These are the activations of a small neural network, seen along a few directions. Each row is one input.
Each table varies a few parts of the input and shows all the possible inputs, shuffled.
A made-up example of a description, with smaller parts first: values(2) and (point or ring(11) or (line(6) and ring(8))).
Shared parts are said once, and a part with two or three values counts as separate values.
In the rows, zero is written as 128.

Other details of the inputs vary at random and push rows far along three fixed directions, the same in every table; ignore that.

Table:
row 1: [ 94 106 134 131 112 110 103 123 112 168  91  92]
row 2: [125 123 195 111 127 108 103 152 134 126 156 131]
row 3: [151 149 137 121 162 142 113 149 156 137 154 135]
row 4: [ 67  82 158 168 140 144  99  89 164 160 128 104]
row 5: [155 146 134 100 180 169 148 139 135 101 168 141]
row 6: [132 149  96 153 105 119 112 119 136 165 102 103]
row 7: [109 131 170 149 118  86  91 109 127 152 106 103]
row 8: [167 161 143 153 215 153 128 131 127 128 175 110]
row 9: [189 136 155 154 193 131 138 111 119 142 163 129]
row 10: [146 119 157 121 137 126 140 133 119 109 142 152]
row 11: [134 158 126 170 121 133  92 127 142 140 111 105]
row 12: [ 82 108 158  91  91 114  91 116 128 128 122 152]
row 13: [133  97 112 108 104 136 165 112 104 101 120 173]
row 14: [ 81 105 147  97  80  88 112 128 118 129 128 137]
row 15: [ 93 133 161 146 120 126  80 128 124 138 103  93]
row 16: [100 111 161 111  92  88 114 126 120 150 121 124]
row 17: [111  78 177  62 107 101 141 166 127 109 140 169]
row 18: [166 142 147 144 187 152 151 149 121 115 151 120]
row 19: [143  87  98  46 156 165 199 145 122  86 145 186]
row 20: [ 96 126 164 106  84  98 100 125 129 138 131 122]
row 21: [ 76 134 144 126  97 118  97 128 121 153 110  95]
row 22: [144 114  72 126  89 148 176  76  97  91  99 163]
row 23: [173 157 136 137 194 143 157 136 134 112 148 107]
row 24: [ 75 101 137  93  95 111 125 144 116 145 103 119]
row 25: [107 108 151 137  95  88 109 110 109 170 110 112]
row 26: [104 151  48 181  77 151 150  57  83 158  73  99]
row 27: [ 95 101 163 113 111 103  99 114 121 149 115 142]
row 28: [178 179 156 149 201 149 132 139 144 111 166  92]
row 29: [149 127 112 148 152 147 148 117 110 121 111 114]
row 30: [165 154 117 166 146 134 136 142 133 147 135 118]
row 31: [106  95 159 115 110  84 111 121 123 142 102 127]
row 32: [149 140 133 142 152 125 125 167 139 131 156 127]
row 33: [125 132 192 103 135  97  99 142 148 115 145 124]
row 34: [110  76 165  79 139 115 140 180 121 130 130 138]
row 35: [114 115 153  75 122 107 113 181 170 119 133 141]
row 36: [163 156 149 167 198 148 127 146 121 117 166 107]
row 37: [117 128  83 117  77 142 165  95 101  86 130 166]
row 38: [134 156 120 157 102 149 125  90 112 107 128 138]
row 39: [156 157 123 149 137 121 128  98 119 117 155 114]
row 40: [148 125  86 120 128 128 156 135 143 128 110 140]
row 41: [143 117 125  85 156 151 175 167 124  80 167 155]
row 42: [143 114 107  70 123 156 166 172 147  75 150 187]
row 43: [108 125 119 125 111 126 117  95 113 119 133 151]
row 44: [ 98  93 137  59 120  98 125 187 161 109 131 158]
row 45: [133 110 157 115 143 106 105 177 151 136 118 128]
row 46: [ 90 122 153 143 139 122  90 119 118 170 103 103]
row 47: [116  74 177  55 114 100 132 163 134  93 128 168]
row 48: [146 135  64 162 109 153 152 106 115 131  99 144]
row 49: [168 179 124 189 165 120 111 138 139 164 159  85]
row 50: [ 75 122 153 136 105 130  88 133 117 137 105 111]
row 51: [171 133 121 121 187 144 171 138 128 109 142 121]
row 52: [101 105 175  80 131 126 121 178 135 114 144 133]
row 53: [165 142 139 111 162 121 152 129 137  83 170 144]
row 54: [123 167 131 159 131 138 100 107 123 146 122  79]
row 55: [140 114 132  99 152 144 156 148 124  92 125 139]
row 56: [155 121 109 173 174 171 151  94 196 135 163 145]
row 57: [133 112  66 117  72 149 190  82  93  99 110 173]
row 58: [119 133  90 137  90 146 148  90 101  89 125 161]
row 59: [147 141 128 114 178 137 152 147 134  93 156 124]
row 60: [140 137 116 180 126 119 113 132 122 175 107 105]
row 61: [103 136 149 148 102 114  84 151 140 162 116 110]
row 62: [139 116  30 116  83 160 183 105 118  96  83 171]
row 63: [106 139  53 114  91 157 175  99 101  97 120 140]
row 64: [176 155 139 167 187 135 121 163 141 125 167 122]
row 65: [110 131 139 142 107  95  96 149 140 183 112 100]
row 66: [106 152  48 187  68 152 129  78 106 143  68 130]
row 67: [158 172 107 176 149 125 108 125 139 152 143  92]
row 68: [ 83  99 127 107  94 105  95 161 140 125 100 140]
row 69: [165 126 169 226 193 152 115  59 174 143 184 104]
row 70: [133 119  28 103  94 167 182  96 119 115  98 179]
row 71: [121 117 131 141 116  96  90 144 139 186 100  97]
row 72: [141 119 122 134 110 112 133  95 111 142 119 121]
row 73: [ 90 106 123  97  94  97 112 153 151 143  90 134]
row 74: [106 109 159 106  96  90 104 121 124 143 115 121]
row 75: [120 120 101 149 124 150 146 109  99 129 101 125]
row 76: [102 161  48 174  74 156 139  53  92 142  71  97]
row 77: [126  96 137  92 121  98 129 177 144 159 128 133]
row 78: [137 125 111  97 156 138 136 153 146 118 155 160]
row 79: [158 171 107 145 130 140 133 134 146 141 151 112]
row 80: [134 143  51 130 108 160 157  94 127 128 105 158]
row 81: [101 106 157  86 141 110 111 165 132 123 141 117]
row 82: [147 160 132 183 155 144 131 116 107 148 126  91]
row 83: [109 137 175 149 104 108  72 112 125 134 113 107]
row 84: [150 169 134 197 175 141 107 112 115 131 134  79]
row 85: [155 118 132  40 118 137 170 142 143  63 172 175]
row 86: [103 126 164 156 114  97  74 113 117 135 117 108]
row 87: [183 157 116 104 154 147 149 157 161 111 168 132]
Each input here is: values(3) and (point or (line(4) and (point or ring(6)))).
- Changing only the values(3) part turns row 65 into row 24. The same change can be made to row 6. Which row results? => row 76
- Changing only the values(3) part turns row 55 into row 47. The same change can be made to row 81. Which row results? => row 39
- Changing only the values(3) part turns row 7 into row 73. The same change can be made to row 33. Which row results? => row 35
- Which other rows does row 19 become when the values(3) part takes its other values? List them by row number. => row 9, row 70
- Which other rows does row 63 become when the line(4) part takes its other values? List them by row number. => row 21, row 24, row 26

Table:
row 88: [142 136 126 154 163 143 126 135 112 150 129 104]
row 89: [178 173 148 185 210 130 105 137 158 145 151  83]
row 90: [ 61 104  98  89  34 108  95 117 129 129  86 144]
row 91: [165 156  48 150  86 152 171  72 102  95 102 145]
row 92: [ 75  92 189 118 122  95  66 156 153 188 120 120]
row 93: [102 144 108 189  94 165 127  23  94 119 102 115]
row 94: [168 162 174 167 177 143 142  89 113 101 184 110]
row 95: [161 147  91 136 156 164 162 113 153 110 132 127]
row 96: [ 73 118 174 134  95  84  67 143 137 189 122 107]
row 97: [ 86  85 133 127  98 101 108 140 133 138 103 153]
row 98: [143 115 125  62 124 138 151 180 115  88 138 161]
row 99: [155 122 127  73 148 122 179 148 120 107 153 145]
row 100: [ 98 106 112  89 126 139 141 164 135 101 117 151]
row 101: [158 121 150  92 166 128 154 184 117 112 169 127]
row 102: [153 108 129 103 126 125 172 154 139 103 155 163]
row 103: [167 186 157 183 160 120  86 128 140 170 157  99]
row 104: [ 82 123 162 163 115 119  87  75 111 128 118 115]
row 105: [106 155  63 185  99 141 110  67 121 143 100 112]
row 106: [131 146  47 164  99 171 147  61 131 128 110 126]
row 107: [182 142 108 140 145 135 175 114 120 112 151 127]
row 108: [106 105 115  84 123 116 145 137 112 122 109 154]
row 109: [135 135  42 163  89 149 164  64 101 111  90 144]
row 110: [128  84 155 114 132 122 132 151 149 138 130 147]
row 111: [196 194 143 164 183 136 120 136 153 128 154  89]
row 112: [141 167 123 212 104 117  92  95 117 161 102 102]
row 113: [122  86 139 119 121 117 127 129 128 138 112 131]
row 114: [ 74  91 191 125 139 111  70 181 145 171 106  98]
row 115: [ 81  86 132  90  94 112 121 119 117 160  79 135]
row 116: [133 122 136  87 148 138 162 182 137  99 156 135]
row 117: [125 118 139 105 126 114 124 146 150 133 156 125]
row 118: [121 121 112  69  93 117 148 133 107 110 103 153]
row 119: [ 76  98 152 118 120  98  85 162 112 156 100 115]
row 120: [128 156 147 197 152 117  73 117 134 181 132  98]
row 121: [124 133 101  71 112 151 162 166 130  81 128 158]
row 122: [183 144 221 117 203 126 118 144 130  87 200 129]
row 123: [148 127  90  66 127 144 192 147 152  74 150 159]
- Changing only one part turns row 107 into row 113. The same change can be made to row 123. Which row results? => row 95
- What do these inputs look like to the network? => line(4) and (point or ring(8))
- A walk changes only the line(4) part. It starts at row 106 and steps to row 105. List the rest of the walk in order. => row 117, row 90
- Which other rows does row 115 become when the line(4) part takes its other values? List them by row number. => row 99, row 108, row 118

Table:
row 124: [152 142  90 115 171 145 156 172 145 104 132 131]
row 125: [161 117 165  95 176 116 151 153 119 119 151 111]
row 126: [123 150 128 137  89 110 110 126 105 155 119 133]
row 127: [194 162 163 128 179 129 128 172 135  99 150 126]
row 128: [111 134 114 178 112 113  93  82 142 192  89  85]
row 129: [123 141 132 178 109 117 117  66 121 144 104 118]
row 130: [128 118 177 144 155  91  76 141 153 186 146 109]
row 131: [132 111  96 131 136 171 179 100 112 111 138 147]
row 132: [152 132  97  74 111 139 188 153 119 108 153 158]
row 133: [ 79 162 103  88  93 132 135  67 101  52 153 134]
row 134: [164 139 149 167 161 148 140 100 135  98 140 128]
row 135: [103  99 131 103 122 118 126 132 100 120 105 118]
row 136: [119 133 100  93 126 142 160 159 108 122 124 149]
row 137: [155 154 131 115 158 134 150 161 118 141 144 120]
row 138: [173 152 130 137 161 114 127 166 152 148 169 114]
row 139: [110 117 110 149 105 145 119 110 139 125 121 156]
row 140: [ 97  85  52  82  83 180 178 113 133  77 111 204]
row 141: [104 149 123 212  94 119  95  46 103 170 107 112]
row 142: [ 82  93  62  98  80 153 150 102 129 138 100 158]
row 143: [102 109 148 140  97 123 124  97 126 119 130 155]
row 144: [ 82 117  80 124  57 118 130 134 134 155 102 121]
row 145: [119 117 172  85 158 105 110 199 127 129 115 125]
row 146: [127  93 151 107 165 151 149 138 126 114 157 152]
row 147: [151 140  89  72 125 141 184 148 121 102 113 142]
row 148: [ 44  74 104 100  67 109 101 114 139 169  61 121]
row 149: [ 85  88 104  95  70 118 115 111 135 138 113 178]
row 150: [145 139 109 155 127 116 114  90 146 163 108 113]
row 151: [157 116 168 126 159 123 154 124 144 130 151 114]
row 152: [132 131 113 152  98 141 151  69 126  97 111 150]
row 153: [167 165 122 183 143 120 107 141 143 158 156 106]
row 154: [129 130  71 126 120 156 164  90  83  89  98 136]
row 155: [108 115 169 121 172 112  95 212 151 156 145 117]
row 156: [204 192  97 165 141 134 145 108 114 120 135 118]
row 157: [ 97  80 195  89 118  81 112 138 148 140 117 133]
row 158: [143 103 185 104 170 118 115 163 119  96 141 127]
row 159: [103 138 130 129 107 124 105 144 113 128  78 120]
row 160: [173 198 169 143 168 171  96 144 171 116 201  69]
row 161: [159 145  89 160 142 167 178  68 119 122 121 115]
row 162: [120 136 146 127  89  97  90 134 122 136  99 122]
row 163: [186 150 147 163 170 148 148 122 106  90 172 134]
row 164: [ 99 113 165 120 149  96  90 197 154 182 135  97]
row 165: [118 118  91 110  79 125 162  92 100 110 102 127]
row 166: [151 141 132 134 168 138 126 181 156 112 138 121]
row 167: [155 158 125 173 128 121 130  80  91 145 140 106]
row 168: [167 133 150 131 142 127 145 124 106  91 170 152]
row 169: [147 131  63 132  99 156 155  79 141  96 113 167]
row 170: [ 82 108 151 124 139 101  91 196 145 176 120 103]
row 171: [145  88 132  39 126 131 196 157 116  83 175 176]
row 172: [ 75  49 202  71 143  98 107 172 147 142 117 125]
row 173: [189 117 170  83 168 120 163 158 129  58 177 163]
row 174: [105 112 153 153 123 108  87 121 145 195 126  98]
row 175: [111  85 137  90 159 134 130 162 148 144 144 145]
row 176: [114 124 165 134 173  94  83 196 158 173 117  79]
row 177: [110 133 161 164 125 109  74 169 149 155 128 110]
row 178: [ 54  73 103  97  92 119 106 123 138 156  70 135]
row 179: [173 179 111 193 159 141 112 132 149 127 131 100]
row 180: [116  88  71  79 132 171 173 131 135 100 137 185]
row 181: [169 136 150 127 142 108 132 120 110 108 145 130]
row 182: [143  79 154  58 169 148 187 158 141 103 180 167]
row 183: [177 172 152 168 163 137 123 150 119 124 154 120]
row 184: [147 140  95 158 120 161 182  67 118 125 143 128]
row 185: [136 154  61 150  99 124 139 115 141 144 101 100]
row 186: [155 121 123 139 152 166 164 102 132  84 134 141]
row 187: [ 69  84 161 136  98 127 101 114 120 137 110 137]
row 188: [ 92 150  92 178  97 108  90 116 133 189  69  65]
row 189: [144 129 120  68 153 128 160 178 125 108 121 140]
row 190: [157 104 151  68 138 100 157 144 120  96 144 144]
row 191: [129 141 119 149 104 109  99 140 146 135 114 119]
row 192: [113 135  95 187 125 152  99  85 133 146  87 115]
row 193: [137 134  93 157 109 173 168  72 114  84 135 162]
row 194: [201 168 150 177 182 145 138 110 111  94 148 111]
row 195: [111 130 138 170 110 117 114  74 115 164 120 115]
row 196: [126  94 128  96 167 140 134 151 154 123 119 143]
row 197: [120  95  87  57 103 151 200 125  93  83 139 172]
row 198: [108 134 154 134  89 104  91 143 112 147 121 133]
row 199: [ 92 138  86 144  61  98  95 113 137 167  73 107]
row 200: [149 152 121 166 126 125 113 146 145 137 151 124]
row 201: [ 97  86 196  92 112  72  91 158 106 139 146 143]
row 202: [ 52  68 156  82  92 101 105 151  97 141 105 127]
row 203: [126 116 181 146 152 124 103 146 106 126 143 116]
row 204: [ 68  78 153 121 110 118  98 114 124 143  83 119]
row 205: [142 157  84 116 136 164 171 140 100 108 124 152]
row 206: [136 152 142 180 163 140  99 168 145 146 145 105]
row 207: [118 212 136 192 154 149 137  37 140  95 172  97]
row 208: [129 187  85 191  80 121 112  77  92 176  95  98]
row 209: [ 31 127  82  71  40 160 122  59 148  83 109 160]
row 210: [187 157  96 136 144 130 144 144 152 116 148 128]
row 211: [152 160 142 143 124  92  98 131 123 164 110  93]
row 212: [197 203  81 172 141 145 164  98 113 139 124  92]
row 213: [157  99 124  74 147 123 153 147 164 104 148 178]
row 214: [139 207 199 136 160 132  55 127 132 134 177  61]
row 215: [103  75 195  91 145  93  79 177 172 130 124 146]
row 216: [ 95 104 124 120 116 131 125 119  86 123 113 129]
row 217: [142 148 117 193 130 133  99  92 137 152 141 129]
row 218: [107 121 147  99 120 130 123 175 118 118 121 150]
- Changing only one part turns row 145 into row 154. The same change can be made to row 147. Which row results? => row 125
- Changing only one part turns row 174 into row 184. The same change can be made to row 209. Which row results? => row 207
- What do these inputs look like to the network? => ring(5) and (point or (values(2) and ring(9)))
- Which other rows does row 203 become when the values(2) part takes its other values? List them by row number. => row 158
- A walk changes only the ring(5) part. It starts at row 130 and steps to row 195. List the rest of the walk in order. => row 167, row 208, row 138
